Each row below holds a small network's activations on one record, seen along a few directions.
After each row come some of the record's fields: Dipu, Zuku, Lemo, Popo, Sabi, Mip.
Not every record has every field; a missing one is written missing.
The largest differences between rows may come from other fields.
Strong random noise was added to every row along 19 fixed directions; ignore it. To show where, here is one row again and again, with new noise each time:
[ 121   90   76  608 -448 -188  -14  -79  126  100  -13   94  346  182
  149  -63  183   70 -524 -372  311  243 -313 -428  -47  454  440  190
  166  316  156 -321  -92]
[-285  208   21  110  -41   65 -124   51 -138  485  -84 -350  360  -13
  342  292 -397 -292  132  -35 -229 -289  329  466 -229  -13 -293   52
 -463 -295  156  -93 -148]
[-500 -320  519  -58   63 -277  -40 -481 -383  217  -43  310   39   51
  276  139    6  372  606  176   76 -581  205  898  -45    3 -134   65
    1  133 -473  119   17]
[-194   84  186 -439  271  337 -318 -374  -57 -404  183 -110 -416   -5
  327   92 -157  -62  241  300 -436 -156    5 -116 -109  -59  -44 -117
  133 -366 -105  305  163]
[ 102 -145  -71    8  155 -172  -51  253 -145   20  -34 -361   48  192
  168   30 -417  167  -58  -78  -64  143  567  -22  341  228  -88  158
 -488 -282  180  163  139]
[ -84  473  158   40 -716 -113  376  232   78   79  117  -69 -238  302
  -41   35  118  284 -230  268  229 -473 -173  212  -96  105   25 -418
 -151 -368  110 -293  114]
[ 409 -420 -648   32  228  289 -256 -351   96 -243 -507  362  -83  230
   46 -612  472 -140 -140  530 -154  657  117 -109  275  -13 -310  773
   10 -357  147 -234  187]
[ 405  680 -136   64 -295  435  154  348  209  709 -102  -73  -11  236
 -709  233  358 -267  -86 -233  540 -283   41 -255 -284 -225 -260 -698
  210   39  628 -455  -75]
[ -89   66 -150 -280 -175  429   61  103  395 -187  484  234 -242  -36
 -232 -103  339 -397 -380 -194 -113 -171 -134 -422   49 -322   39 -306
  188  -50 -195 -348   55]
[ 223 -198  363 -221 -161   77  198  566  113  146 -182 -105  297  149
  -44   -3  -18  373 -428 -177  327   52 -221 -910  -65  400  316  199
 -213   38  425 -114 -352]
[ 368  311  -76  -41  381  505  380  -26  215 -746 -227  -32 -326   28
  400  -13 -737  476  -45   79  334 -233   50 -326 -419  154 -133  -31
  173 -351  489  533   24]
[ 341  364 -179  -96  210 -147   29  491  242   44 -186 -194 -538   17
 -259 -199 -201  150  -25   95  161  -57 -460 -459 -101   84   11 -399
  193   92  437  270  120]
[-292  155   35  -11 -429  284  200 -192 -360   -3  282  134  164  568
  359 -180  711  326 -167  -15 -152  254  369  -44   -4 -287  -68   21
 -248 -445  108   10 -154]
[ 131  164  143  -80  134 -102  -75  -27  355  101  -34 -266   76   13
  248   41  274 -260 -137 -147   86   -9 -125  -23 -290  313   63  454
   23  567 -116 -199 -585]
[-475 -152 -231 -315 -118  -48   21  325  357 -476  547  256 -236  -61
  409 -333 -161   48 -491   19 -504 -204  237 -160  583 -193  278   -8
 -236 -302 -237 -205  290]
[ -91 -265 -234 -510  196  163  257   42  152 -120  131  -26 -147 -309
  285 -209  -36 -213  207  -64 -306 -160 -266 -153   71 -410 -216  254
  129 -159 -294  348  419]
[   3  -29   73   62 -156  139  537  319 -461 -248    5  232 -496   96
 -448 -144  574  324  -53   -1  158  423 -367  338  -71 -233   46 -131
 -204 -132 -228  175  -37]
[  -9  632 -219  -88 -484  -51  174  373   54 -238  -90  415 -608  -61
  146 -357  445  -47 -478 -283  217  235  125  214  278 -144  331 -436
  -74 -340  478 -127  121]
[-246  228  -64  275  322  501  239 -369 -222 -266  301  294  -92 -219
  701  -78  132 -106 -130 -276 -446 -314 -306  178 -120 -272   41  249
  104 -437 -113  264  334]
[-268  -81  138 -283  497   11 -403  282  -47  424   47   31 -117 -276
 -151  109 -127 -185  179  202 -612 -385 -180   79  257 -129   61  -56
  -13  144  -89 -197  166]
[-151  -28   47   83 -404  291   94    0 -374 -100  297 -234 -196  213
 -109  443  554  -76  182 -521  391  733  520  224  191 -246  376  -54
 -267 -263 -202   76  258]

[-457  169 -344 -316  113 -340  177  412  257 -328  -23  252 -294 -120
  420 -566 -119  143 -193  -32  -97  -71  310  496 -189 -283 -273 -149
 -422  148   99  267 -685]
(Dipu u3; Zuku k1; Lemo p1; Popo missing; Sabi f2; Mip b1)
[  18 -160   19   47  331  664 -151   71  148 -292 -162   -3  -87 -492
  146  332 -416 -186 -102  127  -61 -112 -675 -287 -341  105  310  296
  -21 -411  139  -72  146]
(Dipu u2; Zuku k2; Lemo p1; Popo missing; Sabi f2; Mip b2)
[-216 -675   42 -282  128 -295  166  429   51  147 -376  630  107 -701
   -3 -409 -193 -290 -218  -12 -316 -334 -457  370  413    9   40  503
 -226   33 -337 -302  187]
(Dipu u1; Zuku k2; Lemo p1; Popo missing; Sabi f1; Mip b1)
[ -44  237 -163  140 -168  104  -93  -19  166 -144  589 -447  -52   39
 -293  219  117 -394 -144  199 -583  252 -363  -68  -63 -138   23  -62
  127  273 -567 -311   25]
(Dipu u1; Zuku k2; Lemo p2; Popo h3; Sabi f2; Mip b2)
[ 413  143 -103  319 -290  523  183 -434   64 -260 -465  326  296 -307
   95   92    5 -295 -172 -219  252  415 -338 -196 -156   84  204  401
  584   45  188 -237  350]
(Dipu u1; Zuku k2; Lemo p2; Popo h3; Sabi f3; Mip b1)
[-284 -285  -44  406   85  -64 -239   49    4    5   56  345   -8  182
  -96  -60    9  241  -39  203  139   22  -17  127   28    9  239  -19
 -159    0 -119 -207 -172]
(Dipu u2; Zuku k1; Lemo p2; Popo h1; Sabi f1; Mip b1)
[ 318   29 -134  -57  -16  -91  138 -341 -246  154 -213   21   54   26
  110 -126   47  102  280  554 -304 -178  -66  411  263 -117 -434  220
  188 -297  -81    6  532]
(Dipu u2; Zuku k1; Lemo p2; Popo h2; Sabi f2; Mip b1)
[  39  -39  125  -72  -72 -100 -169  -95 -130   74 -240  275   96  -82
  -66 -166  224   48  -69  160 -114   65  -76  -86  163   99  141    6
  172   32  198 -129  -49]
(Dipu u3; Zuku k2; Lemo p3; Popo h1; Sabi f3; Mip b2)
[ -42   49  109 -380   53  781  178   28  185 -445  369  105 -532 -256
  -79  371  391 -366   -4 -178  148 -132  -49  -62   92 -322  409    8
   75 -438 -302 -166  372]
(Dipu u1; Zuku k2; Lemo p2; Popo h2; Sabi f3; Mip b1)
[-429  -83   57 -131 -371  135  240  275  -14   30  -24  156  343  -60
  -30   54   37  299  174  123 -167  348 -268 -115 -135 -406  299   76
  201  363 -125  -67  -73]
(Dipu u1; Zuku k2; Lemo p2; Popo h2; Sabi f1; Mip b1)
[ 173  220  -29  458   35   10  349  358  102  -49 -163 -198   -9  -76
   82   83  -26  154 -155 -299  373  278 -584 -322 -327  196  471  225
   36  148  251  223  -69]
(Dipu u2; Zuku k1; Lemo p3; Popo h2; Sabi f1; Mip b1)
[ -10 -303 -382 -144  141  283  103  316  745  102    2 -326   13   76
   59  140 -169  -44  401   35  694 -142 -187 -449 -478 -271   53  247
   30   54  -41  125 -154]
(Dipu u1; Zuku k2; Lemo p2; Popo h1; Sabi f1; Mip b2)
[  93  158   41  -27 -423  -56  496  -91  121 -716  201 -496  211   29
  278  -98 -773   95 -313  171 -385  184 -443 -454 -484  208 -263   11
   80  -21 -244  410 -159]
(Dipu u1; Zuku k2; Lemo p2; Popo h2; Sabi f1; Mip b1)
[  79 -152  -78 -127   92  216 -316  102  146  -16 -324   76   72 -166
 -454  192 -468 -433   20 -157  326  222  510  279 -299   22 -364 -254
 -196  268   78 -254 -597]
(Dipu u1; Zuku k2; Lemo p1; Popo missing; Sabi f3; Mip b2)
[  86   68  557 -107   -3  199  279 -241 -302    7   43   96  393 -245
 -108  357  355  308  109  160 -367  -66 -311  143   48   -3  246  334
  531  640 -312 -266  -36]
(Dipu u3; Zuku k2; Lemo p3; Popo h3; Sabi f2; Mip b2)
[-124  280 -686  401 -246  427  198 -194  309  685  231   67  434  401
 -132   27  518 -381  208 -232  364 -222  497  252 -272 -747 -561 -128
   81   -1   53 -384    5]
(Dipu u1; Zuku k2; Lemo p2; Popo h3; Sabi f3; Mip b1)
[ 232  160  175 -359   27    9 -152 -186 -229 -200 -197 -130 -542   90
 -416  134 -248 -134  380  163  204   34  560  239   24   46 -321 -645
  -12 -354  181  330   81]
(Dipu u2; Zuku k1; Lemo p3; Popo h1; Sabi f2; Mip b1)
[-184 -372  269 -539   11  -19   -1  156   73 -293  111  221 -230 -152
  165 -238  747  -89 -184 -193   78  271 -105 -219   93   12  440  355
 -245   -3 -230   40 -437]
(Dipu u1; Zuku k2; Lemo p3; Popo h3; Sabi f2; Mip b1)
[ 367 -463  176  -38 -319 -105  235 -238  240   63    4  199  485  -91
   -3 -147  159   27 -365 -249  373 -266 -457 -645   -9  326  -19  275
  327  225 -130 -202   -1]
(Dipu u2; Zuku k1; Lemo p3; Popo h2; Sabi f3; Mip b2)
[ 264 -406 -269  -35 -428  143  266  -45  -14   83  -22 -329  332   47
   28   27  167 -232 -100 -173  195  346  -86 -334   91  -37 -188  445
 -198 -444  -82  -17  416]
(Dipu u3; Zuku k1; Lemo p1; Popo missing; Sabi f3; Mip b1)
[ 286 -364  722 -234  295   26 -176 -329 -235  263 -279   61  122   25
 -378  204  -34  239  150  563 -119 -704 -424  -65  -73  566 -226  179
  188   67 -139 -259   -1]
(Dipu u3; Zuku k1; Lemo p2; Popo h3; Sabi f1; Mip b2)
[-563   20 -305  467 -574 -263  250  146   58  180   60 -173  395  193
   93   87 -165  168  273  -57  184  428   44  537 -420 -342  -50   12
 -117  486 -326    6 -289]
(Dipu u1; Zuku k2; Lemo p1; Popo missing; Sabi f1; Mip b2)
[  96  173  163 -143 -127   76 -108 -177   35 -131   57   -6  -71   46
  -96   10 -169 -182 -183  260 -334 -264  -21  -87  123  171  -92 -185
  139 -171  -42 -244  188]
(Dipu u1; Zuku k2; Lemo p1; Popo missing; Sabi f3; Mip b1)
[  76  115 -337 -257  515 -225 -282  358  595 -184 -355 -373 -283 -340
  367 -106 -625  -39  225  285  -22   17 -247 -219 -196  140  149  268
   61  214  326  322 -126]
(Dipu u3; Zuku k2; Lemo p3; Popo h2; Sabi f1; Mip b2)
[-115 -198  221  -63 -244 -121 -220 -176  149  111   10 -252  257   82
  427   96 -159 -167 -110  179 -106 -185 -151 -236  -18  379  118  389
 -207 -301 -112 -185   32]
(Dipu u2; Zuku k1; Lemo p2; Popo h1; Sabi f1; Mip b1)
[ 354  548   -3  266 -288 -105  397  296  -25 -247  322 -260 -190 -152
  -11   -5  385 -193 -723 -126 -305   89 -412   67  262  240  319  101
 -162 -149  -75 -292   99]
(Dipu u3; Zuku k2; Lemo p3; Popo h2; Sabi f2; Mip b1)
[  31  -12  243   36  -99  -82  296  195 -273  570  -79  203  163 -222
 -615  139  186 -253   93 -352  224 -377   24  422  -32 -167 -236 -387
  -72  178  -70 -162 -115]
(Dipu u1; Zuku k2; Lemo p3; Popo h3; Sabi f2; Mip b1)
[-480 -315 -189  111   52 -307 -407 -223   26  180  -26   52  -47  113
  625 -312  137 -114  167 -130  163  -16   31   44 -174   10   39  120
 -365 -416  103  379 -166]
(Dipu u2; Zuku k2; Lemo p3; Popo h1; Sabi f3; Mip b2)
[  26  443   51 -259 -322  360  -73  166 -283  642 -608  202  140   35
 -405  302  119   40  411  509  179 -193  462  659 -139 -372 -329 -517
  -95 -393  695 -418 -144]
(Dipu u2; Zuku k1; Lemo p3; Popo h2; Sabi f2; Mip b2)
[ 261 -524 -748  614  386   -1  -62 -223  397    1    0   48   87 -100
   -6 -339    4 -344  -89 -115  188  105 -549 -250 -159  -38 -237  536
  140  105 -251   39  212]
(Dipu u3; Zuku k1; Lemo p1; Popo missing; Sabi f2; Mip b2)
[   3   84 -445  398 -244  -17  -99   57  146 -105  -56   43 -279 -335
  472 -296 -163 -578 -438 -391  163   38 -523 -203 -106   99  171  -54
 -299 -871  310  193  349]
(Dipu u1; Zuku k2; Lemo p2; Popo h1; Sabi f2; Mip b2)

Which values does each new row have?
[ 438  442   49 -377 -239 -222 -145  -91  152  776 -448 -428  112  -62
   50  185  521 -429  325 -231  404  -71  124 -152   68  115  -15   70
  312  143  548  -81  222]
(Dipu u3; Zuku k1; Lemo p3; Popo h3; Sabi f3; Mip b1)
[-224  121 -168 -251  -86 -136  385  181  219  375  270   11 -243  351
   17 -123  321  416  331  185  405 -867  243  313  -74 -404 -396 -389
 -166 -268   52  112   70]
(Dipu u2; Zuku k1; Lemo p3; Popo h2; Sabi f2; Mip b2)
[-111 -362 -179  -60   38  132  471  572 -108  189 -288  616  221  -87
 -370 -287  -59  303 -100  169   70 -204  213  324  170 -401 -237  -30
 -350 -242  183 -216 -137]
(Dipu u2; Zuku k1; Lemo p3; Popo h2; Sabi f1; Mip b1)
[ 180 -282 -492  -60 -237   45  203   18  466  198  224 -348  227  176
  -10 -141 -117 -117  -99   95  131 -384 -146 -574  -18 -112 -460   99
  -55 -371   -9  -62  433]
(Dipu u3; Zuku k1; Lemo p1; Popo missing; Sabi f2; Mip b1)
[  26  291  595 -165   94  290 -259  320 -734  101 -291 -160  -72 -411
  -87  471 -197 -156  -67 -108 -488  437 -286   -3   43  195  387 -134
 -276 -331  360   77    6]
(Dipu u2; Zuku k1; Lemo p2; Popo h1; Sabi f1; Mip b1)
[  37  302 -405  435  361 -246 -609 -400  -56  134 -187  251  149  -39
  439 -376   81 -296 -246    5 -464  143  464  323  262  113 -127  174
  -15   27  412 -162 -160]
(Dipu u3; Zuku k2; Lemo p3; Popo h3; Sabi f2; Mip b2)
[-496  558  734 -140 -609  224  125 -253 -408   78  320   89   29  205
  290  176  802  -66 -141  -58 -106  -55 -344  221 -655 -134  196 -339
 -118 -137 -146  -59 -842]
(Dipu u2; Zuku k1; Lemo p2; Popo h2; Sabi f3; Mip b1)
[-382  117   -4 -271 -475   64  -80   -1 -191  433  -77 -223  547 -172
  264  103  -20 -477  107  254 -714  125  -57  326 -100 -313 -262  198
 -259 -229 -116 -276  -58]
(Dipu u1; Zuku k2; Lemo p2; Popo h3; Sabi f1; Mip b1)
[-128  159 -190 -168   57  293  294  300  344   79 -211   48  193 -267
  226   77 -679  248  238  200  116 -596 -247 -140 -362 -316 -127 -154
  230  -80  333  128  119]
(Dipu u1; Zuku k2; Lemo p2; Popo h1; Sabi f3; Mip b2)
[ -42  199  -98 -215  -75  345  269  112  258  -72  138   39   -7    3
   46    3    4 -130 -289  254 -142 -641  263  251  -23  -90 -338    5
 -319 -453   61 -415 -116]
(Dipu u3; Zuku k2; Lemo p3; Popo h1; Sabi f3; Mip b2)
[ -36  163  -53  283 -253 -137  337  374   35  300 -371  248  228 -141
   17 -294   -7  299 -166 -148  341  -53 -797 -341 -502  -21  104 -138
  122  159  499  177 -303]
(Dipu u3; Zuku k2; Lemo p3; Popo h1; Sabi f3; Mip b2)
[  -7 -232  157 -372 -219 -104  260  359  115 -321    5 -189 -334   63
 -178   43  163  123    0  -13  543  179  113   70 -184   91   93  -67
 -414 -132 -158  156 -475]
(Dipu u2; Zuku k1; Lemo p3; Popo h1; Sabi f1; Mip b2)
[-167  280   89 -429  -82  439  326  287  274   25   86 -179  296   57
  317  266 -364  428  187   52  114 -397  266 -533 -248 -320   88 -234
  122 -152  499  177  -89]
(Dipu u2; Zuku k2; Lemo p3; Popo h1; Sabi f2; Mip b1)
[ 116   17  315 -314 -292 -179   33   31  451 -351   16 -436 -176   84
   -7  -27 -352   48 -304  655 -106 -466 -641 -402 -377  620  -63   42
  -88 -160 -155 -162 -224]
(Dipu u1; Zuku k2; Lemo p3; Popo h3; Sabi f3; Mip b1)
[-191   64  364 -329 -188   97 -207 -117  175  189 -312 -288  289 -189
  365  380 -483 -215  341  -56  212 -209  -73  -72 -564  182   23   49
   71   82  161   87 -290]
(Dipu u1; Zuku k2; Lemo p1; Popo missing; Sabi f1; Mip b2)
